Each row below holds a small network's activations on one input, seen along a few directions.
In each table, some parts of the input vary, and every possible input appears once, in random order.
Descriptions start from the smaller parts, as in this example, which fits no table here: line(6) and (point or ring(9) or (values(3) and ring(5))).
Shared parts are said once, and a part with two or three values counts as separate values.
In the rows, 128 means zero.

Other details of the inputs vary at random and push rows far along three fixed directions, the same in every table; ignore that.

Table:
row 1: [107  95 130 131 115 129 110 122 117 131 144 104 172 123]
row 2: [176 113 130 124 121 148 118 137 128 123 147 117 162 108]
row 3: [ 93  92 142 161 142 133 122 135 139 126 127 116 181 154]
row 4: [128 188 104 121 117  98 134 133 136 121 116 143  88 146]
row 5: [123  92 179 151 127 128 126 144 115 122 149 116 174 131]
row 6: [176 123 127  93 113 134  98 122 151 143 140 123 137 107]
row 7: [202 136 118  78 125 146 118 122 111 121 148 131 115  91]
row 8: [ 54 128 126 149 125 135  77  80 153 136 130 130 144 156]
row 9: [141 180 103 121 131 106 142 117 141 124 131 158  59 143]
row 10: [ 93 103 150 167 123 137  98 123 159 139 137 115 180 131]
row 11: [105 124 149 126 156 132 178 157 113 104  80 128  94 106]
row 12: [ 97 121 145 128 108 139  94 114 147 140 120 120 132 143]
row 13: [140 144 116 108 152 133 161 151 118 113  84 131  89 143]
row 14: [177 126 107 104 105 121 118 124 121 119 154 120 156 124]
row 15: [125  70 141 143 119 131 113 146 151 151 134 112 161 106]
row 16: [ 68 112 144 159 111 143 157 121 122 175 133 138 187 130]
row 17: [ 93 125 120 154 150 122 163 174 144 134  74 105 132 103]
row 18: [140 136 107  95  95 125 111 109 118 125 128 119 124 153]
row 19: [187 180 101 104 151 139 154 131 103 101 125 145  81  98]
row 20: [177  96 134 124 115 125 131 122 121 115 157 135 136  85]
row 21: [ 91 164  91 132 140 121 110  99 118 135 113 143  67 186]
row 22: [ 58 149 133 153 111 153 119  76 138 183 143 165 163 170]
row 23: [ 96 125 113 118 113 113 106 100 132 126 135 126 142 127]
row 24: [198 134 116  71 102 131 127 134  93 119 146 116 117 108]
row 25: [107 115 128 106 136 123 109 105 157 140 130 137 142 139]
row 26: [110 113 154 144 100 115 122 130 142 136 151 108 169 127]
row 27: [122  80 166 119 127 141 126 131 107 123 138 112 157 124]
row 28: [148 146 127  83 106 141 107  95 141 133 134 131 102 128]
row 29: [129 146 134 146 114 135 101 122 138 131 139 124 141 161]
row 30: [176 166 121  81 130 141 155 128 109 105 111 136  62  90]
row 31: [137  74 137 165 124 135 124 143 131 133 140 111 173 123]
row 32: [143 121 119 162 164 138 187 172 101 103 103 130 102  85]
row 33: [166 127 118  94 102 116 126 113 135 121 159 127 151 100]
row 34: [126  89 151 146 108 153 161 127 117 182 151 152 171 105]
row 35: [224  95 152  77 128 132 156 151 131 115 157 125 153  63]
row 36: [137 145 110  84  99 122 115  98  96 116 146 129 108 139]
row 37: [135 189  75 116 142 111 135 120 109 113 121 144  94 144]
row 38: [146 180  86 108 151 137 119 122 126 130 112 138  85 138]
row 39: [167 121 157 107 112 112 112 137 142 128 154 135 145 133]
row 40: [ 61 146 130 162 106 108  93  97 120 129 147 126 150 182]
row 41: [160 118 114 105 122 125 120 138 112 133 139 110 149 110]
row 42: [ 72 135 115 151 141 132 136 118 108 123 101 135  80 156]
row 43: [128 101 137 143 117 122 139 157 138 125 128 108 171  97]
row 44: [ 91 136 116 145 178 128 143 151 128 131  91 126 118 145]
row 45: [106 156 135 117 122 104 100  87 155 131 153 152 124 179]
row 46: [132 109 110 116 108 127 105 121 134 136 140 108 165 139]
row 47: [150 126  97 111 128 127  96 110 127 143 149 134 113 145]
row 48: [157 133 104  83 131 124 104 112 138 129 137 143 126 153]
row 49: [117 120 113 142 158 134 172 160 145 133  86 124  97  93]
row 50: [178 106 121 133 132 133 133 144 112 127 149 122 137 106]
row 51: [ 39 121 141 194 184 129 160 150 122 114  88 128 143 146]
row 52: [157 118 132  75  88 124 122 111 126 128 143 117 129 109]
row 53: [113  75 155 131 142 139 120 139 121 128 139 115 175 117]
row 54: [147 151 113 159 142 120 158 159 124 121 101 134  89 143]
row 55: [ 62 174 105 168 130 106 119 119 134 129 107 131 118 193]
row 56: [ 86 114 152 145 158 132 168 174 136 125  71 115 114 120]
row 57: [118 101 143 112  93 121 109 126 134 136 134 106 151 124]
row 58: [143 111 140  92  89 122 118 108 111 116 146 116 136 109]
row 59: [ 71 128 145 195 172 145 173 160 131 110  81 119 130  91]
row 60: [ 93 110 168 172 111 131  96 133 154 144 139 115 172 140]
row 61: [129 145 143 154 170 124 170 181 110 119 100 128 113 127]
row 62: [135 109 147 153 110 119 106 116 113 131 163 133 140 140]
row 63: [158 169 130 106 109 126 110 104 149 130 156 138 109 135]
row 64: [143 105 148 158 118 120 105 133 115 143 159 123 149 140]
row 65: [221  79 140  89 114 134 142 147 117 122 151 121 130  50]
row 66: [144 193 112 135 142 125 122 127 119 128 122 139  88 154]
row 67: [118  90 184 149 123 121 126 139 129 121 145 120 170 120]
row 68: [104 137 125 151 147 155 152 156 125 123  73 111 107 135]
row 69: [101  68 163 154 118 140 137 138 118 128 124 110 139 101]
row 70: [116  98 143 129 120 145 105 116 158 149 131 110 164 113]
row 71: [160 147 126 121 104 102 112  98 126 122 160 152  91 137]
row 72: [104 145 137 141 101 100 114 108 124 120 146 129 138 142]
row 73: [152 137 123  81 127 128 105 109 112 127 145 137 110 157]
row 74: [123  99 163 126 121 150 164 127 119 172 148 154 184 115]
row 75: [176  75 168 117 134 131 150 150 119 107 147 120 173  70]
row 76: [ 93 183 100 125 143 136 105 100 120 132 109 136  79 177]
row 77: [122 149 126  96 151 130 168 140 131 115  89 140  77 121]
row 78: [ 95 128 115 113 103 123  92  74 148 142 140 141  97 170]
row 79: [160 166 110 111 106 108 109 119 108 125 156 132 123 150]
row 80: [ 75  99 138 165 117 127 109 116 114 122 148 114 188 137]
row 81: [126 155 146 168 155 141 170 171 107 112  95 122 104 107]
row 82: [124  97 147 139 143 129 109 129 122 128 150 124 179 140]
row 83: [176 138 122  89 166 129 181 164 119 101  99 139  86  72]
row 84: [ 95 122 144 135 117 150  98  99 115 130 131 116 133 148]
row 85: [128 171 101 109 154 110 136 125 150 115 115 156  92 147]
row 86: [ 99 178 102 146 126  99 111 111 150 133 122 160  72 179]
row 87: [165 112 122  94 115 127 143 139 139 133 131 108 144  84]
row 88: [194 146  83  96 140 130 149 144 126 125 114 137  78 115]
row 89: [ 91 134 136 176 170 145 177 162 147 122  83 118 129  90]
row 90: [124 114 129 101 123 116  87 107 159 143 141 135 148 150]
row 91: [142 132 169 171 155 140 191 190 116 110  88 110 114  65]
row 92: [101 157 126 152 151 115 136 138 135 122 107 139 115 177]
row 93: [162  95 140 106 102 130 121 136 133 137 135 121 116 110]
row 94: [116 147  96 115 118 138  77  89 150 141 134 132 129 173]
row 95: [141 122  99 110 124 129 103 100 121 130 152 140 106 138]
row 96: [139 122 117 139 146 138 170 166 112 124  80 119  85 119]
row 97: [ 92 157  99 120 105 104  94  72 132 113 153 144 132 155]
row 98: [155 137 100 107 120 117 118  93 147 128 161 152 106 126]
row 99: [ 99 115 129 187 164 125 172 177 145 127  84 121 120 102]
row 100: [ 98 173 100 160 164 138 129 129 124 120 105 138 107 149]
Each input here is: values(4) and (point or (line(4) and ring(6))).
Q: The inputs of row 2 and row 3 match in every part but the values(4) part. If row 22 is changed in the same way as row 2 into row 3, which row does it become?
A: row 74
Q: The inputs of row 76 and row 24 match in every part but the values(4) part. If row 30 is changed in the same way as row 76 into row 24, which row does it become?
A: row 58
Q: The inputs of row 6 and row 90 match in every part but the values(4) part. If row 12 is changed in the same way as row 6 into row 90, which row does it become?
A: row 56
Q: Change only the line(4) part in row 92. List by row number the other rows that result.
A: row 3, row 13, row 48
Q: Change only the line(4) part in row 58. List by row number the other rows that result.
A: row 23, row 72, row 97
Q: Change only the ring(6) part in row 17. List by row number the other rows that result.
A: row 1, row 23, row 41, row 46, row 87
Q: Change only the ring(6) part in row 63. List by row number the other rows that result.
A: row 29, row 60, row 66, row 81, row 91
